These are the activations of a small network on made-up records, seen along a few directions, one row for each record.
Each row is followed by the record's values for the fields T, D, K, Y.
Not every record has every field; a missing one is written none.
The largest differences between rows may come from other fields.
In the rows, 500 means zero.
Random noise pushes rows far along 4 fixed directions. That doesn't count. These rows show it; they differ only by the noise:
[558 479 519 583 417 582 654 517 558 546 627 545 583 518 650 630 525 595
 275 471 473 361 487 416 521 197]
[518 460 624 454 459 734 598 478 335 551 361 347 407 511 473 437 481 516
 532 432 455 562 511 503 491 630]
[441 524 665 549 460 705 660 514 297 512 400 238 370 475 458 417 442 440
 480 383 425 662 459 460 493 736]
[441 556 600 611 429 604 653 532 417 533 542 350 446 447 559 555 471 530
 382 483 462 457 467 466 489 364]
[698 466 330 522 451 493 501 373 754 553 463 845 584 700 649 549 653 564
 488 451 507 678 475 456 525 401]
[556 604 350 629 438 401 486 400 720 552 490 735 485 599 637 583 623 557
 538 557 530 644 448 522 482 272]

[378 699 662 361 548 488 511 561 501 434 559 346 408 439 343 401 430 453
 577 441 557 517 448 607 458 629] | T is t7, D is d5, K is none, Y is none
[570 304 515 648 508 572 656 553 382 461 567 412 626 517 559 492 457 370
 209 321 361 614 475 250 568 757] | T is t5, D is d1, K is k2, Y is none
[506 608 502 650 415 514 619 477 548 529 474 492 414 512 579 528 532 492
 470 472 422 671 416 468 459 393] | T is t7, D is d2, K is none, Y is none
[565 409 595 392 454 714 553 475 384 568 402 445 485 500 503 500 498 594
 510 494 477 372 562 526 491 433] | T is t7, D is d2, K is none, Y is none
[510 385 547 478 468 693 600 499 391 525 467 428 529 552 550 515 480 572
 412 430 509 440 527 442 575 547] | T is t7, D is d3, K is k1, Y is y1
[508 608 578 363 482 544 504 497 538 499 429 481 410 506 413 429 498 515
 634 472 499 562 479 590 439 537] | T is t6, D is d4, K is none, Y is none
[439 614 579 433 553 418 467 556 509 457 592 430 482 411 401 468 458 445
 526 511 519 437 488 557 449 495] | T is t6, D is d3, K is none, Y is none
[375 513 653 550 452 665 643 565 285 504 481 215 402 409 485 498 410 513
 436 478 458 431 475 482 514 511] | T is t4, D is d4, K is k1, Y is y1
[347 726 385 787 497 175 482 538 652 435 660 521 453 412 555 573 506 389
 453 579 484 639 382 476 456 351] | T is t4, D is d4, K is none, Y is none
[586 471 564 379 454 703 527 428 429 562 289 485 404 558 465 427 533 545
 646 465 469 604 521 559 459 594] | T is t8, D is d2, K is none, Y is none
[690 260 423 472 507 574 472 468 463 560 447 625 624 541 566 533 547 528
 435 507 428 412 584 414 515 441] | T is t7, D is d1, K is none, Y is none
[597 376 474 332 551 546 380 466 464 540 367 568 501 539 429 432 529 505
 648 534 506 483 566 562 491 601] | T is t5, D is d4, K is k1, Y is y2
[397 643 590 515 509 451 570 563 541 449 646 412 494 451 462 505 453 467
 419 450 526 477 438 505 495 484] | T is t6, D is d3, K is k1, Y is y1
[645 472 384 503 486 490 490 396 682 524 474 755 576 654 589 516 610 524
 493 438 512 656 483 463 526 500] | T is t7, D is d1, K is none, Y is none
[454 512 638 455 483 654 627 533 429 479 488 355 464 520 455 435 448 482
 446 368 493 567 455 477 542 691] | T is t5, D is d4, K is k1, Y is y2
[596 268 471 426 541 623 477 468 374 500 388 507 565 575 487 438 495 475
 494 421 459 538 565 419 576 766] | T is t4, D is d4, K is k1, Y is y1
[539 420 533 403 472 676 525 457 441 545 395 496 490 563 507 477 509 584
 542 468 526 481 527 526 530 537] | T is t5, D is d3, K is k1, Y is y1
[732 180 559 142 580 740 405 473 393 539 387 587 652 571 399 396 495 556
 541 417 507 311 668 498 534 714] | T is t5, D is d3, K is k2, Y is none
[549 552 501 390 565 367 404 553 560 474 543 540 499 438 402 455 486 438
 586 531 468 464 516 555 418 462] | T is t7, D is d5, K is none, Y is none
[745 174 469 276 491 793 446 397 341 605 181 575 510 628 485 411 558 579
 646 469 424 523 615 498 523 684] | T is t7, D is d2, K is k1, Y is y1
[575 330 532 402 487 693 542 472 395 529 413 483 549 560 519 494 508 561
 457 453 490 438 547 466 553 586] | T is t8, D is d2, K is k1, Y is y2
[613 426 665 299 490 732 620 529 441 484 429 422 512 551 406 372 453 477
 468 284 422 587 492 456 494 768] | T is t5, D is d4, K is none, Y is none
[381 592 638 494 449 611 616 557 390 506 524 291 399 434 475 499 422 546
 471 472 495 421 465 530 502 424] | T is t7, D is d5, K is k1, Y is y1
[591 472 521 467 505 530 568 514 534 453 469 514 519 562 462 410 490 402
 461 330 410 730 453 411 492 765] | T is t5, D is d4, K is none, Y is none
[584 344 518 507 441 624 517 519 327 601 396 422 472 419 544 553 482 576
 498 599 384 307 587 484 449 278] | T is t7, D is d2, K is none, Y is none
[722 261 433 446 479 585 456 474 442 593 398 619 575 510 557 526 546 542
 493 538 384 392 607 441 472 367] | T is t7, D is d2, K is none, Y is none
[590 468 444 343 507 502 404 465 580 540 446 640 513 545 486 498 549 580
 624 567 530 411 543 586 482 377] | T is t6, D is d5, K is k1, Y is y1
[615 420 581 289 533 602 569 545 567 440 601 559 650 582 462 451 470 513
 363 316 514 431 524 432 554 646] | T is t8, D is d5, K is none, Y is none
[572 503 369 432 489 408 384 448 651 530 461 711 520 556 536 542 572 581
 610 599 539 462 528 575 472 323] | T is t8, D is d4, K is k1, Y is y1
[562 485 611 306 471 706 563 495 465 516 379 447 441 556 427 399 489 538
 576 395 482 561 500 538 488 657] | T is t8, D is d4, K is none, Y is none
[605 253 476 366 552 672 396 406 334 545 299 528 542 577 457 416 523 509
 602 480 521 504 626 491 551 791] | T is t8, D is d1, K is k2, Y is none
[487 606 442 580 453 462 509 447 646 550 508 614 460 562 576 556 582 551
 537 556 563 563 454 551 504 336] | T is t6, D is d1, K is k1, Y is y2
[511 475 471 565 496 498 524 487 517 496 536 527 541 524 548 529 520 485
 427 484 507 534 491 451 520 523] | T is t8, D is d1, K is none, Y is none
[559 390 413 327 568 458 299 449 520 524 463 654 585 522 466 515 535 587
 631 630 609 284 627 594 514 431] | T is t8, D is d3, K is none, Y is none

Here are new rows. What are their fields?
[388 446 661 456 553 572 531 608 288 475 608 253 533 359 416 489 380 478
 388 499 518 238 566 478 524 553] | T is t8, D is d3, K is k2, Y is none
[487 556 404 814 428 362 688 537 716 460 823 636 685 540 748 707 537 511
  88 432 496 475 405 296 576 204] | T is t8, D is d1, K is none, Y is none
[786 309 521 169 502 713 518 461 648 547 458 751 660 689 497 450 569 611
 474 344 509 430 554 488 553 534] | T is t5, D is d4, K is k1, Y is y2
[600 382 529 237 494 685 349 410 413 622 318 577 484 500 462 508 544 697
 719 664 594 190 671 686 457 289] | T is t8, D is d1, K is none, Y is none
[346 652 603 545 487 462 550 570 444 468 593 325 422 376 464 527 429 496
 477 547 518 394 464 550 468 372] | T is t4, D is d4, K is none, Y is none
[688 342 607 302 495 663 621 574 517 494 609 541 669 529 500 497 471 538
 290 335 418 321 537 393 523 458] | T is t7, D is d4, K is none, Y is none
[622 430 521 356 501 537 581 557 705 484 732 686 729 590 580 594 519 618
 258 412 576 241 517 446 576 279] | T is t5, D is d5, K is k1, Y is y2
[684 293 324 393 508 522 281 378 490 619 286 731 528 555 542 527 607 612
 711 691 517 385 644 586 465 343] | T is t8, D is d1, K is none, Y is none
[525 398 419 535 529 499 323 416 312 567 199 454 359 467 432 414 518 446
 788 639 451 650 575 575 429 677] | T is t5, D is d1, K is none, Y is none
[633 517 351 470 537 337 413 443 751 454 523 788 592 621 514 462 584 432
 531 420 497 720 467 464 499 611] | T is t8, D is d4, K is none, Y is none
[429 558 558 559 524 440 498 558 385 460 454 321 393 392 395 413 429 355
 558 480 402 647 463 489 430 690] | T is t5, D is d4, K is none, Y is none
[335 647 582 661 436 559 607 488 395 504 457 302 347 444 522 516 469 500
 517 524 506 590 432 530 489 486] | T is t4, D is d2, K is none, Y is none
[415 651 513 716 418 432 614 524 555 519 612 459 451 433 604 607 503 516
 384 539 468 490 428 473 471 213] | T is t7, D is d2, K is none, Y is none
[633 414 517 262 534 593 514 495 624 451 534 642 635 645 464 430 513 532
 450 332 547 512 521 462 567 706] | T is t8, D is d5, K is none, Y is none
[600 538 514 436 514 423 574 554 688 425 677 622 626 538 496 493 508 433
 334 342 445 552 441 407 496 522] | T is t6, D is d4, K is none, Y is none
[443 513 488 711 468 465 554 517 412 509 486 389 447 439 549 534 476 441
 445 528 432 598 470 436 469 500] | T is t5, D is d1, K is none, Y is none
[518 540 599 364 559 421 535 626 568 415 731 478 616 433 423 495 432 451
 344 413 478 332 491 465 479 470] | T is t6, D is d5, K is none, Y is none
